A small network was trained on made-up records. Each row is its average activation on records with the value named, seen along a few directions.
Related values have similar rows: they may be neighbours, one step apart, or belong to one group.
(in the rows, 500 means zero)
Strong random noise was added to every row along 2 fixed directions; ignore it. To show where, here is one row again and again, with new noise each time:
607,548,608,439,422,477,303,475,521,524,485,546,486,427
629,644,805,501,354,359,311,544,724,456,501,437,632,422
635,452,425,395,538,711,334,435,321,622,415,589,417,523
657,517,560,439,498,647,346,486,459,580,419,506,526,532


M, 19 values:
m19: 352,552,594,563,551,417,486,319,464,462,467,357,635,426
m13: 409,593,597,434,393,304,382,502,693,409,469,578,646,574
m8: 443,412,390,461,592,415,674,456,430,394,553,597,284,382
m5: 653,521,415,398,479,616,315,456,593,620,385,561,508,657
m15: 574,454,349,418,452,619,517,411,505,622,424,630,615,612
m7: 568,481,651,532,396,501,443,565,547,458,607,584,598,543
m2: 367,513,346,651,422,335,600,606,621,273,640,586,302,294
m10: 424,384,332,469,565,600,683,380,532,491,518,338,391,571
m1: 465,523,245,424,574,415,349,399,271,608,447,450,493,508
m18: 243,594,608,495,503,241,587,311,515,335,655,604,302,390
m17: 451,596,556,505,606,512,519,462,318,534,398,390,446,642
m11: 555,353,522,486,504,690,510,676,545,488,518,596,593,557
m14: 418,556,584,590,639,682,762,360,295,592,382,431,604,658
m9: 439,436,453,356,399,383,465,664,539,580,588,716,342,257
m12: 444,316,510,596,538,549,657,396,329,459,546,355,419,496
m3: 469,328,164,355,511,388,503,578,375,527,626,688,271,273
m6: 759,674,831,872,542,666,597,872,987,464,471,182,985,703
m16: 501,596,483,459,513,451,453,507,273,563,371,402,574,582
m4: 344,481,489,641,399,266,625,596,684,364,727,481,313,290
M is arranged as a ring.
Q: Which values are neighbours of m18? Give them in the order they are listed.
A: m14, m12
Q: Which values are neighbours of m15? Give them in the order they are listed.
A: m5, m7
Q: Which values are neighbours of m8? Give them in the order they are listed.
A: m10, m4
Q: Which values are neighbours of m16? Give them in the order they are listed.
A: m1, m17
